Each row below holds a small network's activations on one input, seen along a few directions.
Each table varies a few parts of the input and shows all the possible inputs, shuffled.
A made-up example of a description, with smaller parts first: one of 3 separate values, together with either a single point or one of 11 places around a ring or (one of 4 places along a line, together with one of 5 places around a ring).
Shared parts are said once, and a part with two or three values counts as separate values.

Other details of the inputs vary at random and push rows far along two fixed directions, the same in every table; ignore that.

Table:
R1: [-42  11 -37  28 -29 -41 -22 -79 -27 -18 -20 -33  25  43]
R2: [  5 -38  34   7 -35  14  36 101   5   6  31  66 -62 -37]
R3: [-42 -16  15  -1 -48   6  25  41  11  38 -17  36 -23  -5]
R4: [-21   1 -20  23 -32 -48  -6 -86  -9   1 -16 -31  23  45]
R5: [ 57  17   3 -40  18   0 -19  37 -53 -20 101  18   6 -17]
R6: [ 89   2  -7 -17  20  -4  -5  17 -39   0  92   0   6 -17]
R7: [ 42  39  -4 -26  46   6 -43 -22   3   4 -10 -14  21   2]
R8: [ 62   6  24 -29  45  45   6  69   4   3  57  10  -8 -34]
R9: [-44 -15   1  41 -65 -11  -7 -56  27  21 -63 -10  24  27]
R10: [ -1 -22   1  29  35  -9  44  78 -11 -24 -24  40 -90 -48]
R11: [-66 -10 -34  38 -40 -33  16 -20 -31 -37 -13  -3 -57  19]
R12: [-39 -10  21  -2   6   1  25  31  17   4 -23  15 -37   3]
R13: [ 21   2   9   1 -36  19 -27 -21  16  26  -1  -7  34   6]
R14: [ -8 -30 -23  10   7  -6  20  46 -50 -16  48  19   1 -34]
R15: [  6 -31  20 -13 -34   7  32 121 -14  -1  18  56 -63 -27]
R16: [ 64   0  30 -10  45  38  12  59   7  -2  57   9  13 -45]
R17: [ 11 -30 -17  -1 -16  -3  39  34 -21  -6  53  14 -65 -23]
R18: [ 93  -2 -13 -37  24  10  -9  10 -28  18 101  -5  29 -22]
R19: [-89 -19  25  32 -25 -11  39  11  44 -17 -48  14 -54  16]
R20: [-56  10 -45   2 -27 -16 -37 -85 -23  -7 -15 -42  53  38]
R21: [-82 -29 -43  40 -32 -28  16 -24 -30 -21 -25  -8 -11   9]
R22: [ 79  11  16 -36  58  46  -8  58  -8  15  54  -1  12 -38]
R23: [ 65  60  35 -77  43  27 -75 -57  27  32  39 -35 120  37]
R24: [-59  19  -8   5  -4  -7  -8 -50  26  20 -74 -32  -1  31]
R25: [ 26  18   4 -31 -21  33 -25  -3   6  55  12  -1  48   2]
R26: [-67   7 -41   0 -33 -15 -27 -72 -22 -11 -15 -33  34  35]
R27: [-33  23   4  29  -5 -21 -22 -84  39 -24 -65 -26  30  38]
R28: [ 83  52   8 -42  58  12 -66 -56   3   9  11 -29  88  14]
R29: [-69 -28   0  59  -3 -33  48   5  11 -32 -88  22 -70  -3]
R30: [ 49  17 -18 -16  -6 -11 -29 -51 -23   1  49 -31  24  20]
R31: [-36  15 -30  22 -24 -44 -28 -91 -25 -11 -19 -34  52  47]
R32: [ 17 -21 -13  12 -16 -13  35  36 -31 -22  51  16 -77 -16]
R33: [-72 -26  -3  48 -11 -12  44  -4  16  -3 -78  -6 -45   1]
R34: [ 30 -20  22   2  42  19  37  68  -9   6  15  20 -16 -46]
R35: [-71 -27 -13  30 -76 -12  24  25   7  -1 -72  10 -58  21]
R36: [-56  19   8   3  -3 -28 -19 -55  31 -13 -70  -1 -10  49]
R37: [-94 -18 -24   9 -41 -27  11 -20 -25 -23 -11   3 -16  16]
R38: [ 67  55  12 -44  43  18 -63 -44  19  -3  19 -21  61  25]
R39: [ 21  18  16   4  30  -9 -15 -33  15 -17 -24  -2  34   8]
R40: [-54  -2  10  29  -8 -12  10 -59  29   3 -71 -26  31  26]
R41: [ 76  59  12 -50  65   1 -69 -66   0  22  -1 -29 107  12]
R42: [-69  -6   3  48 -19 -17  24  -6  39 -43 -62  11 -72  17]
R43: [ 63  52  12 -59  45  35 -60 -44  13  35  24 -43  87  20]
R44: [ 80 -12   8 -26   0  26  -5  86 -26  17  44  22  15 -36]
R45: [-24  -1 -34   2 -37 -23 -10 -90   1  10  -8 -40  15  40]
R46: [ 41  29 -10 -78   8  13 -56 -52 -18  24  75 -29 106  15]
R47: [ 63   5  26 -17  43  46   5  63  10  -4  62   5   0 -40]
R48: [ 30  21  14 -22  45   9 -14 -17   1  31 -10 -19  57 -10]
R49: [ -4 -60  24  50 -35   6  60  92  -1   4   3  58 -60 -51]
R50: [-74 -11  14  32 -13 -28  23   2  33 -39 -64  28 -72  26]
R51: [ -3 -52   8  28 -31  -2  56 112 -21  -2 -11  50 -58 -40]
R52: [-60 -12  -2  28 -54  -9   9 -47  18  49 -71  -5  42  21]
R53: [-32   6 -14 -20 -41 -33 -12 -88   5  13   0 -28  25  46]
R54: [  5  24  18 -12  12  24 -17 -22  34   4   3 -24  29  15]
R55: [-47  -8 -37   3 -27 -23 -14 -86  -6  15 -18 -37  69  32]
R56: [-38   6   2  14 -67   0 -29 -68  33  26 -52 -17  30  43]
R57: [ 92  24  22 -24  57  34 -22  48   8 -24  65  14   5 -33]
R58: [ -8 -12  -1   2 -29 -32  21  -2 -21 -16  32  10 -47   8]
R59: [ 17 -34  -2   7 -30  17  30 107 -19  -2   7  33 -61 -35]
R60: [  8  11   6  16  20  -7  -7 -21  16 -23 -29  -2   3   7]
R61: [ 76   4  40 -19  54  36   8  53   5   3  64  11  39 -44]
R62: [ 65   5  14 -24  60  29   8  64 -15  21  36   7   3 -52]
R63: [ 47  33   6 -16  36  13 -39 -24  15 -15   3 -12  26  11]
R64: [-35  -2  11   4  18 -20  16  39  12 -19 -36  37 -73  -6]
R65: [ 86  32  10 -45  70  26 -26  57 -11   1  48  19 -11 -35]
R66: [-47 -39 -26  36 -38 -40  42 -31  -4   1 -13  -3 -34  12]
R67: [ 50  30 -26 -67  10  23 -59 -62 -19  25  69 -42 103  14]
R68: [ 17   3 -33 -31  -1  13 -28 -39 -20  12  45 -30  57   3]
R69: [ 17  -9   7   8  34  10  27  78  -1 -27   5  38 -85 -33]
R70: [  8 -24  13  16  22  27  43  81   6 -14  14  19 -61 -41]
R71: [-61  25   8 -15  -3 -16 -21 -61  32  25 -66 -26  25  43]
R72: [  7 -10  35   5  25   3  29  84  19 -42  27  57 -76 -26]
R73: [  1 -16 -26  22  -5 -10  19  43 -50 -36  45  14 -56 -20]
R74: [ 57 -13 -23 -31  21  20  -4  30 -35  11  88   0  39 -35]
R75: [-31  27 -12  11   3 -15 -33 -80  25  -9 -75 -32  13  43]
R76: [-121  -25  -18   60  -30  -24   47  -13   24   -3 -117  -11  -82   12]
R77: [ -9 -38  16  36  16  14  63  83   4 -18  -4  27 -68 -46]
R78: [ 31  14   0 -24 -18  33 -26  -7   3  53   9  -7  54  -3]
R79: [-58  -8 -11  28 -58  -5   3 -50  18  46 -71 -12  31  23]
R80: [ -2 -29  26  45  22  -5  56  76  10 -47  -4  50 -72 -45]
Description of these inputs: one of 5 places along a line, together with either one of 3 separate values or one of 5 places around a ring or (one of 2 separate values, together with one of 4 places along a line).
Changing only the place on the line of 5 turns R70 into R23. The same change can be made to R20. Which row results?
Answer: R37
Changing only the place on the line of 5 turns R28 into R75. The same change can be made to R9. Which row results?
Answer: R13
Which other rows does R22 become when the place on the line of 5 takes its other values? List them by row number.
Answer: R12, R33, R34, R43
Which other rows does R71 become when the choice among 2 separate values takes its other values? List them by row number.
Answer: R64
Which other rows does R3 become when the choice among 3 separate values takes its other values? List them by row number.
Answer: R2, R15
Which other rows does R24 become when the place on the line of 5 takes its other values? List them by row number.
Answer: R48, R62, R71, R76
Which other rows does R38 become when the place on the line of 4 takes its other values? List them by row number.
Answer: R42, R65, R69

Table:
R81: [ 18 -34 -26  -2  20   4  35  91 -58 -16  69  28 -54 -53]
R82: [-19 -25  -8  61   1 -16  42   9   5 -20 -52   6 -50 -16]
R83: [  3  -1  14  11  42   5  22  49   5 -24 -15  19 -43 -22]
R84: [-86   1  -9  26 -10 -28  12 -30  24 -33 -80  -5 -53  29]
R85: [-32   8   9   2 -43 -15 -13 -43  29   6 -36  -7  -2  41]
R86: [ 44 -12  -5 -17 -20  13  -3  23 -23  19  56  13  25 -17]
R87: [-10   1   2  -4  17  -1  13  42  -1 -25  11  24 -63  -9]
R88: [ 18  -3  -9 -34   3  26  -3  41 -30  30  37   5  21 -25]
R89: [ 72   7   7 -28 -10  15 -23   4 -12  23  61  -2  52  -5]
R90: [ 36  35   5 -14  52   2 -35 -49  12   8 -24 -26  61   9]
R91: [-100  -31    2   44  -37  -11   44  -37   35   -3  -50  -11  -15   16]
R92: [-100  -19  -43   28  -29  -30   22  -31  -22  -10  -58  -16  -36   17]
R93: [-49  16   6  -8 -27  -2 -17 -32  32  11 -45  -5   1  37]
R94: [ 80  44  18 -52  -4  15 -69 -62  10  32  42 -27 103  34]
R95: [ 21 -13  28 -16  23  28  28 112   5  -7  27  48 -63 -47]
R96: [ 38  23 -14 -10  -5 -16 -37 -62 -17  -2  31 -27  52  22]
R97: [-55 -28   1  64 -38 -13  32 -21  30   7 -93  -4 -22   8]
R98: [ 21  37  27 -26  23  21 -39 -23  29  27 -27 -17  61  15]
R99: [ 50 -19   9   7  14   1  28  75 -25 -32  64  40 -68 -37]
R100: [ 75  57   8 -56  27   2 -77 -71   3   2  48 -32  77  38]
R101: [-55 -11 -29   2 -44 -12  -5 -36 -12  26 -28 -21  27  24]
R102: [ 39 -33 -16   9   5   0  34  76 -49 -23  77  36 -51 -50]
R103: [ 48   5  28 -11  37  30  -5  40  13  23  -2  13  22 -31]
R104: [-56  -4  -8  22   6 -17  14 -66  16 -19 -12 -32  17  20]
Describe the family of inputs behind these rows.
Answer: one of 2 separate values, together with either a single point or one of 11 places along a line
Changing only the choice among 2 separate values turns R102 into R86. The same change can be made to R99. Which row results?
Answer: R94
